Each row below holds a small network's activations on one record, seen along a few directions.
After each row come some of the record's fields: NELI, RUD, FUSUS, SISAT, LIVU, SUF, GODI.
A field that a record lacks is left out.
Other fields move the rows too, some of them a lot.
Random noise pushes rows far along 3 fixed directions. That doesn't count. These rows show it; they differ only by the noise:
[ 119 -153 -422  183  127 -173  229  657  341   -1  227  355  215  512
  302]
[ 146  257 -289   14 -164   80 -218 -167 -181 -191 -411   13   85 -128
  120]
[-463  -61  590  -56  231   50 -417 -106 -253  -24 -144  -78 -672   44
  100]
[ 343  141  -30   63  235 -419  446  156  295   78 -555  393   88  690
  442]
[ 306  292 -327   31 -108  -67    7 -119  -43 -138 -539  133  193   81
  219]

[  92  -43  282   57   58   45 -151   84   52   88   95  -69 -169   63
  111]
{NELI: befaz, RUD: govo, GODI: pup}
[ -52 -116 -518 -106 -136   92   39 -121   14   15  -53   53  107 -270
 -182]
{NELI: kaso, RUD: monub, FUSUS: tigid, SISAT: sopuv, LIVU: vof}
[ 296  375    9  343    2   95  369 -199 -213  346 -229  -68  172 -260
 -189]
{NELI: kaso, FUSUS: tigid, SISAT: veg, LIVU: vez, SUF: nas}
[-280 -162  435  -33  -63   -3  -46  287  192 -232  491 -106 -143   95
  104]
{NELI: befaz, RUD: sero, SUF: vuf, GODI: guza}
[  89  495  174   72 -263  188   38 -414 -440 -107 -202 -372  235 -419
 -197]
{NELI: kaso, FUSUS: tigid, SISAT: sopuv, LIVU: vof, SUF: nas}
[ -66  295 -565  -85 -186 -136  131  -25 -162  140  169  101  323 -263
 -367]
{NELI: kaso, FUSUS: tigid, SISAT: veg, LIVU: pudi}
[  86  404 -484 -208 -238  -12   60 -316  -98   96 -363  169  381 -284
 -279]
{NELI: befaz, RUD: monub}
[-105  -54 -122 -184  -51  153 -249 -243 -326 -139  -87   11 -283 -272
 -164]
{NELI: kaso, RUD: pel, FUSUS: tigid, SISAT: veg, LIVU: vez}
[ 200  -81   95  260  -77  150 -236  173   48 -232  -88 -118   28   22
  -26]
{NELI: kuv, RUD: sero, FUSUS: nev, SISAT: sopuv, LIVU: vof, SUF: romil, GODI: guza}
[  47  225  294 -130  165 -165  244 -292 -200  128 -375  182   70  165
  -41]
{NELI: kaso, FUSUS: nev, SISAT: sopuv, LIVU: vof, SUF: romil}
[-105 -159  221   82  199  -18 -118  246   14  -37  119   41 -457  207
   20]
{NELI: kuv, RUD: pel, FUSUS: tigid, SISAT: veg, LIVU: pudi, GODI: guza}
[ -83   41  -20 -107   16   31  -75  -77 -264  141  -60 -177  -89 -105
 -161]
{NELI: kaso, FUSUS: tigid, SISAT: veg, LIVU: vez}
[ 379  165  186  -50   59 -232  325 -185  116  -71 -325   15  362  104
  128]
{NELI: kaso, RUD: rov, FUSUS: nev, SISAT: sopuv, LIVU: vof, SUF: romil, GODI: guza}
[ 164  -20   -4 -235  179 -247  393 -139  210  -47 -466  204   -6  668
  302]
{NELI: kaso, RUD: sero, FUSUS: tigid, SISAT: sopuv, LIVU: vof}
[ -65   29  300 -168  -71   73 -302 -512 -328  199 -398  -53 -299 -176
  -57]
{NELI: befaz, RUD: govo}
[ -37  -28 -396  103  -73 -179   17  523  206   57  645  147  187   28
  -56]
{NELI: kuv, RUD: govo, FUSUS: tigid, SISAT: veg, LIVU: vez, GODI: guza}
[-204 -253 -147  344  -95  199 -273  159 -118  126  225 -108  -29 -240
 -297]
{NELI: kuv, FUSUS: tido, SISAT: sopuv, LIVU: vof, SUF: vuf}
[  90   78  289  272 -156  289  -69  277  -43 -282  361 -260  175 -101
  203]
{NELI: befaz, RUD: pel, SUF: nas, GODI: guza}
[ 198  340 -156  -39 -335 -191   53 -245 -174 -281 -259 -127  515 -234
  155]
{NELI: kuv, FUSUS: tido, SISAT: veg, LIVU: vez, SUF: vuf}
[ -87    7 -301 -127 -176  216 -138 -403 -132 -127 -382  -20 -118 -246
  -49]
{NELI: kaso, RUD: sero, FUSUS: tigid, SISAT: sopuv, LIVU: vof}
[-132  113 -239 -394 -328 -149 -137 -216  -73  -40   46  152  130 -387
 -215]
{NELI: befaz, RUD: govo, GODI: guza}
[ 546  408  693  134  154 -377  672  -82  213  110 -425   70  247  460
  381]
{NELI: befaz, RUD: govo, SUF: nas, GODI: guza}
[   4 -157  255  -13    1  152 -188   67   44 -218  -26  -47 -162  180
  381]
{NELI: befaz, RUD: pel, GODI: pup}
[ -99  195  275 -179  183 -157  197 -323 -156  225 -500  146 -148  -21
   -8]
{NELI: kaso, FUSUS: nev, SISAT: sopuv, LIVU: vof}
[  21 -150 -355  176  -76  277   99  461   25 -218  566   49  240  114
  -59]
{NELI: kaso, RUD: sero, FUSUS: tigid, SISAT: sopuv, LIVU: vof, SUF: romil}
[ -96 -109   -4 -169  -29 -257  120  -30  -15   75  249   67  228  -32
 -154]
{NELI: kaso, RUD: rov, FUSUS: tido, SISAT: veg, LIVU: vez, SUF: vuf}
[ 247 -371  -92  182  250 -182   75  233  361   21 -191  308 -149  698
  366]
{NELI: kuv, RUD: pel, FUSUS: tido, SISAT: veg, LIVU: vez, GODI: pup}
[ -24   95  590  -98   56  -78   16 -410 -226   41 -487 -149 -590   50
  124]
{NELI: kaso, RUD: pel, FUSUS: tigid, SISAT: veg, LIVU: pudi}
[ 212   46 -381  131    4 -168  327  262   34  -71  456  186  400   59
   31]
{NELI: kuv, RUD: govo, FUSUS: tigid, SISAT: veg, LIVU: pudi, SUF: romil}
[ 486  453 -566  -21 -464 -166  354 -401 -157 -137 -453   -3  687 -167
  -97]
{NELI: kaso, FUSUS: tigid, SISAT: veg, LIVU: vez, SUF: vuf}
[  -6  -92  -47   70    3   48 -205  -32  165 -119  -66 -179   -9  101
  239]
{NELI: kuv, RUD: monub, FUSUS: tido, SISAT: sopuv, LIVU: vof, GODI: pup}
[ -28   40 -103  -27 -199 -179  212  243    7 -367  358  -96  416  -16
  266]
{NELI: kuv, FUSUS: tigid, SISAT: veg, LIVU: vez, SUF: vuf}
[ 300 -136 -177  176   -1  194   96  218   10 -120  -43   90   57  209
  291]
{NELI: kaso, RUD: pel, FUSUS: tido, SISAT: veg, LIVU: vez}
[  35  138  435  339  -74  134   90  -62 -165  281 -176 -175  -15 -195
 -151]
{NELI: befaz, SUF: romil}
[  20  202 -348    1 -257  -45   60  253   -9 -229  810  -25  394 -319
  -77]
{NELI: kaso, RUD: govo, FUSUS: tigid, SISAT: veg, LIVU: pudi, SUF: romil, GODI: guza}
[-361 -459 -269  320  136   54 -189  566  209  284  751   15 -228  305
 -209]
{NELI: kuv, RUD: monub, FUSUS: tigid, SISAT: veg, LIVU: vez}
[ 107  163  130 -153   73 -485  178   47  205    8 -134  201  -46  284
   58]
{NELI: kuv, RUD: govo, FUSUS: tigid, SISAT: veg, LIVU: vez, GODI: guza}
[ -83 -172 -443  -43   57   72  132   19  129  159   47  122  103  -90
 -103]
{NELI: kaso, RUD: monub, FUSUS: tido, SISAT: sopuv, LIVU: vof}
[-294 -263   85  136  242  262  -80  375  200   77  362  111 -283  178
  102]
{NELI: befaz, RUD: sero, GODI: guza}
[ 184 -288 -627  -62 -124  245 -133  316  294 -446  193   88  284  227
  330]
{NELI: kaso, RUD: sero, FUSUS: nev, SISAT: sopuv, LIVU: vof, GODI: pup}
[-155 -123   76  -24   90   28  -63    5  -55  255 -130   64 -103  217
   36]
{NELI: befaz}
[-245 -289 -316   54 -127  151 -167  469  223  -60  525  180   37  -63
 -159]
{NELI: befaz, RUD: sero, GODI: guza}
[ 666  687  317   36 -224 -176  400 -403  -22 -134 -553 -119  509  -39
  213]
{NELI: befaz, RUD: govo, SUF: nas, GODI: guza}
[ 175   78 -343  501 -191  527  -33  159 -103   87  285  -69  271 -409
  -84]
{NELI: befaz, RUD: pel, SUF: nas}

Which values does each new row have?
[-179  -45   90  117   41   54   56  136 -179  145  644   62  -85 -127
 -194]
{NELI: kaso, RUD: govo, FUSUS: tigid, SISAT: veg, LIVU: pudi, SUF: romil}
[  64   -4 -277  107 -221  500 -314 -115 -161  -54 -199 -163  -11 -111
  -16]
{NELI: befaz, RUD: sero}
[-390 -173 -372 -101 -162   79 -130  128 -100  107  488  -45   30 -141
 -242]
{NELI: kaso, FUSUS: tigid, SISAT: veg, LIVU: vez}
[ -78 -139  -86  -81  -20  237 -220  -91   87 -210  -94  -15  -94  131
  304]
{NELI: befaz, RUD: sero, GODI: pup}
[-161  -66 -101  217  -12  318  -37  140  -32   68  282   97    8  -99
 -107]
{NELI: befaz, RUD: sero, SUF: romil}
[ -21 -202 -181  246   95  227   60  495  315  255  258  102  -48  148
 -134]
{NELI: befaz, RUD: sero, GODI: guza}
[-182  215  -40  -78  -56    9   34   37 -140  285   -4   63   34 -149
 -243]
{NELI: befaz}
[ 106  -83 -311  -45 -157  387 -355  -83   14 -232 -214  -57   19   11
  155]
{NELI: befaz, RUD: sero, GODI: pup}
[ 353  312 -212  -62 -149  -35  108   14  204 -119 -397  113  248  135
  141]
{NELI: befaz, RUD: sero, GODI: guza}
[-370    2  392 -326  178  -94 -209 -150   49   72 -122  161 -463  232
 -142]
{NELI: befaz, RUD: sero, GODI: guza}
[ 107 -167   -1  339  123  482 -196  -68  -91  262 -229  -36 -276  -47
   89]
{NELI: befaz, RUD: pel}
[  60  -39  -76  199  243 -129  117  189  111  313 -352  230  -36  301
  -25]
{NELI: kuv, FUSUS: nev, SISAT: sopuv, LIVU: vof}
[-158  -80  122 -200  -40  241 -437 -285  -46  -88 -264  -68 -332   94
  -33]
{NELI: befaz, RUD: sero, GODI: pup}
[ -27    6  434 -320  118    8 -210 -470  -66 -144 -626  -21 -376  160
  409]
{NELI: befaz, RUD: pel, GODI: pup}
[-320 -138  573  -62  -97  100 -303  -19 -194 -509  325 -325 -329 -193
  250]
{NELI: kuv, RUD: pel, FUSUS: tigid, SISAT: veg, LIVU: vez, SUF: vuf, GODI: guza}
[ 157  133 -182 -102 -338  110   97  -68    9 -444  -28 -203  327 -202
   18]
{NELI: kaso, RUD: sero, FUSUS: tigid, SISAT: sopuv, LIVU: vof, SUF: vuf, GODI: guza}
[ 764   67 -547  328  -73  259  200   67   39  -83 -548   82  318  107
  306]
{NELI: kaso, RUD: pel, FUSUS: tido, SISAT: veg, LIVU: vez}
[ 255  191  105 -266   38 -622  603 -253  150  197 -307  271  385  326
   41]
{NELI: kaso, RUD: rov, FUSUS: tido, SISAT: veg, LIVU: vez, SUF: vuf}
[-111 -183 -116  -10  120  365 -416 -217 -304  115 -280  -79 -230 -161
 -100]
{NELI: kaso, FUSUS: nev, SISAT: sopuv, LIVU: vof}
[-109 -197   23  104 -111  111   72  306  103 -106  332   59  123  177
   92]
{NELI: befaz, RUD: sero, SUF: vuf}
[-148  -47 -299 -148 -158  365 -417   46  -28 -270  122  -26  -60 -169
  -19]
{NELI: befaz, RUD: sero, GODI: guza}
[ 328   77  226  118 -122  -62  106 -205  -53 -278 -406 -107  -62  -67
  201]
{NELI: kuv, RUD: pel, FUSUS: tigid, SISAT: veg, LIVU: vez, SUF: vuf, GODI: guza}
